Each row below is a small network's average activation on inputs in which a field has the value named, seen along a few directions.
Values that are neighbours, or in one group, have similar rows; names and order tell nothing.
(in the rows, 500 means zero)
Random noise pushes rows far along 13 fixed directions. That doesn't count. These rows show it; they differ only by the noise:
[600 252 640 308 729 550 588 476 599 318 569 578 587 506 485 550 393 305
 560 360 354 443 762 314 327 337 380]
[193 616 408 546 520 546 440 435 438 563 570 572 483 550 514 287 520 406
 344 688 564 541 303 569 574 429 551]
[448 556 412 483 718 502 434 656 511 535 485 416 528 419 292 512 725 445
 315 222 580 336 376 332 420 515 394]
[527 630 171 753 515 621 484 625 335 444 490 451 275 491 453 886 848 397
 196 337 117 577 504 471 838 306 517]
[712 356 615 326 341 498 760 388 399 516 504 527 530 651 651 705 662 825
 745 422 516 223 600 427 615 691 851]
[708 426 667 512 403 391 554 538 760 583 289 491 389 331 395 734 397 516
 417 445 385 396 504 356 633 652 384]
[560 375 758 637 230 475 678 568 693 447 595 728 509 381 539 468 311 493
 552 575 367 245 634 353 678 321 536]
[681 588 439 539 597 570 488 537 565 474 496 450 354 523 368 725 603 445
 392 341 488 419 535 292 584 444 452]
[297 486 506 562 508 651 506 532 627 471 672 547 621 485 634 263 346 488
 651 591 457 392 708 585 323 368 484]
[533 581 391 567 678 472 429 547 656 667 513 346 325 170 471 447 342 428
 346 553 730 307 501 325 373 623 347]
[269 564 424 627 547 315 446 483 553 417 595 730 489 503 392 385 549 304
 229 597 469 646 253 475 598 433 535]
[518 366 558 574 399 629 642 495 257 541 498 609 437 404 533 538 406 497
 459 531 731 376 431 470 652 390 444]
[493 405 534 504 361 874 631 546 268 561 688 642 375 625 487 401 456 531
 475 571 409 355 508 505 658 152 528]
[ 55 514 320 488 668 524 594 391 861 440 525 497 552 697 406 536 591 421
 414 340 433 316 643 472 482 471 520]
[337 549 294 597 720 212 425 603 914 308 606 544 704 524 425 540 699 536
 528 236 294 553 627 540 184 734 579]


Values of Nugu:
j13: [341 488 428 588 465 500 521 494 304 397 464 608 572 463 561 492 507 403
 375 549 347 700 421 661 584 334 418]
j3: [552 494 311 513 581 629 488 441 448 521 474 411 498 566 540 627 406 603
 581 448 551 735 623 714 345 572 326]
j9: [524 582 521 581 470 477 410 882 797 649 469 404 380 332 175 430 617 538
 311 244 286 200 423 314 512 487 365]
j4: [824 330 679 200 595 459 435 639 707 491 668 562 423 594 253 304 364 497
 572 445 185 579 521 416 184 532 498]
j5: [655 349 633 325 669 189 397 606 330 356 534 421 724 262 648 382 570 384
 602 456 392 622 507 441 217 565 577]
j10: [422 314 679 350 364 608 665 496 528 704 458 557 459 471 461 304 359 651
 508 520 456 211 500 485 527 524 487]
j8: [610 455 587 321 476 879 435 445 293 646 390 255 242 467 586 482 275 319
 502 726 399 475 680 493 609 185 311]
j6: [592 694 554 547 408 376 379 408 506 451 451 436 525 628 524 569 522 500
 610 576 768 627 462 447 611 497 591]
j2: [574 627 230 609 601 525 458 562 478 513 632 215 405 357 715 572 521 549
 574 530 436 509 806 482 421 459 510]
j11: [732 640 550 524 453 262 427 378 683 290 373 437 583 786 338 796 650 490
 612 370 564 749 507 425 585 585 560]
j12: [756 268 756 346 557 557 474 721 570 553 508 455 657 284 372 332 245 492
 607 342 342 522 650 483 160 368 164]
j7: [787 170 617 340 672 393 517 630 239 325 523 597 650 327 473 496 545 440
 550 267 532 551 493 453 208 584 426]
j1: [570 333 598 519 365 439 507 497 455 420 405 653 569 483 559 533 363 514
 578 616 107 867 555 817 494 545 397]
Nugu is arranged as a ring.
Question: A walk along Nugu starts at j13 and steps to its neighbour j1. Put j4, j8, j2, j12 in the order it reaches them.
Answer: j4, j8, j2, j12
Question: Name the neighbours of j7, in listed order.
Answer: j9, j10

Values of Sovo:
v6: [197 592 510 306 528 635 468 237 535 495 561 451 562 758 578 265 363 386
 566 738 651 569 492 571 442 316 538]
v1: [431 215 338 332 512 812 629 569  28 594 644 456 489 613 560 462 605 714
 567 429 396 508 541 738 395 338 564]
v10: [259 339 646 409 329 557 559 444 208 576 413 633 594 674 492 362 508 551
 519 610 572 620 248 673 660 410 537]
v9: [166 625 273 898 437 540 470 561 680 376 606 699 606 631 493 480 528 544
 493 501 344 699 563 772 515 423 497]
v3: [374 389 659 244 556 562 706 123 633 335 662 823 541 959 516 406 315 416
 603 701 522 564 606 436 544 328 641]
v5: [483 608 351 378 661 535 486 242 432 466 338 259 518 536 772 714 579 392
 540 531 375 642 724 563 538 609 527]
v8: [609 494 513 418 547 426 437 565 447 556 561 501 397 431 445 374 527 443
 424 560 544 434 336 416 456 599 581]
v4: [154 755 442 592 722 386 302 423 778 446 358 363 612 389 559 413 516 266
 386 582 533 504 515 466 464 538 425]
v2: [558  41 406 455 537 607 553 665 239 785 344 540 122 144 307 544 180 367
 128 547 334 722 319 704 486 549  48]
v11: [421 544 409 672 228 549 607 546 691 549 724 680 499 696 327 369 400 793
 586 435 685 411 442 663 443 499 567]
v7: [523 569 813 310 309 537 451 477 582 561 186 320 703 594 664 534 661 651
 754 520 257 373 528 570 617 702 649]
Sovo is arranged as a ring.
Question: A walk along Sovo starts at v2 and steps to its neighbour v8. Put v6, v9, v4, v7 in the order it reaches them.
Answer: v7, v4, v9, v6
Question: Name the neighbours of v5, in listed order.
Answer: v3, v11
